These are the activations of a small neural network, seen along a few directions. Each row is one input.
Each table varies a few parts of the input and shows all the possible inputs, shuffled.
Descriptions start from the smaller parts, as in this example, which fits no table here: one of 8 places around a ring, together with either a single point or one of 9 places along a line or (one of 2 separate values, together with one of 6 places along a line).
Shared parts are said once, and a part with two or three values counts as separate values.
(in the rows, 128 means zero)

Other details of the inputs shift rows strongly along two fixed directions, in all tables alike. That doesn't count.
These rows show it; all are for the same input, with only those details redrawn:
[135 196 174 136 105 121 138 134 182 104 155]
[101  77 187 127 166  84 100 121  89  97  69]
[ 96 133 108 106 194 163 159  79  63 122 193]
[107  86 197 131 153  79  98 129 105  94  64]

Table:
x1: [ 96  49 105  98 137  80 116 158  86 118  87]
x2: [139 107  58  99 154 219 150 117  54 145 158]
x3: [175 168 115 127  78 162 103 172 186 128 134]
x4: [ 92 118  78 114 190 167 136 106  76 133 199]
x5: [153 188  49 208 168 124 179  69  87 214 147]
x6: [101  99  60 103 137 164 128  93  63 161 200]
x7: [204 115  58 218 178 151 186  61 130 223 175]
x8: [177 180 138 111 103 129 102 157 183 116 160]
x9: [135 196 174 136 105 121 138 134 182 104 155]
x10: [ 97  45 105 110 127  97 106 161 111 111  46]
x11: [139 159 113 141  48 152 105 140 193 139 134]
x12: [ 96 100  37  90 143 190 189 117  74 132 151]
x13: [105  45 121 130 106 144 101 117  77 135  53]
x14: [132 103 183 135  77  66  61 144 174 110  66]
x15: [111 140  77  85 142 128 157 124 129 117 181]
x16: [183 174 156 176 130 121 199 129 212 232 100]
x17: [106 125 101  88 162 155 149  45  60 136 193]
x18: [ 95  52 143 142 141  94  81 169  90 123  78]
x19: [100  60 139 155 126 119  76 171 123 118  46]
x20: [133 171 127 161  65 176 141 175 187 123 121]
x21: [147  61 148 115 129  90  65 173  96 123  71]
x22: [181 196 170 103 105 124 124 132 170 106 152]
x23: [125 161 139  88 118 101 165 120 151  98 145]
Question: What do these inputs look like to the network?
Answer: either one of 3 separate values or (one of 4 separate values, together with one of 5 places along a line)
Question: Change only the choice among 4 separate values in x18. List by row number the other rows that result.
Answer: x1, x6, x21

Table:
x24: [119  67 105 141 158  99 132 116  94 142  80]
x25: [117 162  84  99 141 142 145 100 101 127 182]
x26: [139 133 159 124 112  81 105 165 143  97  85]
x27: [170 190 189 158  85 111 142 143 212 148 109]
x28: [148 148  92 115 150 154 176  97 109 173 164]
x29: [127 148 160 132 135 111 119 142 129 100 128]
x30: [117 183 125 120 129 138 137 106 132 117 177]
x31: [133 197 125 126  89 148 122 132 160 114 159]
x32: [127  87 112 124 172 158 139  98  61 163 107]
x33: [161 187 135 156 111 142 161 116 179 142 153]
x34: [ 83  37 145  97 191 114 106 118  67 112  87]
x35: [155 133  76 123 145 146 128 104 112 163 197]
x36: [128 131 162 122 138 118 123 150 142 100 126]
x37: [121 120 170 131  77 105  86 147 152 100  78]
x38: [164 165 102 137 114 137 165 115 155 149 147]
x39: [123  74 151 106 147  87 104 158 110 101  71]
x40: [123 144  94 102 147 183 145 132 105 120 183]
x41: [129 144 129 169  90 123 124 164 169 143 101]
x42: [146 178 168 124  56 135 110 181 226 107 119]
x43: [159 202 170 144  62 120 108 183 202  96 120]
x44: [113  77 130 151 131  74 116 155 121 147  58]
x45: [ 98  57 128  97 140 107 119 122  81 111  99]
x46: [157 126 157 156 125 106  93 128 152 139 134]
x47: [135  71  97 133 167 151  92 105  64 154 139]
x48: [145 145  82 138 142 182 160  98 106 151 159]
x49: [110  77 151 111 118  77  96 127 107 105  70]
x50: [105  89 182 124 114  97 109 136 132  98  90]
x51: [125  73 144 166 125 102 101 141 124 125  40]
x52: [106 133  96 103 119 185 149 114 105 123 186]
x53: [120 144  90 149 159 157 170  93 121 150 175]
x54: [102  81  97  79 169 137 133 120  88 126 137]
x55: [116 170 108 158 129 141 163 129 153 158 171]
x56: [102 152 110 109 139 155 148  88 106 122 193]
Question: Changing only one part turns x36 into x40. The same change can be made to x34. Which row results?
Answer: x42
Question: What do these inputs look like to the network?
Answer: one of 3 separate values, together with either a single point or one of 4 places along a line or one of 6 places around a ring
Question: Change only the choice among 3 separate values in x26. List by row number the other rows that result.
Answer: x29, x43
Question: Start at x41 and move only the place on the line of 4, one step at a time. The first step leads to x51. Which rows follow, in order?
Answer: x48, x32
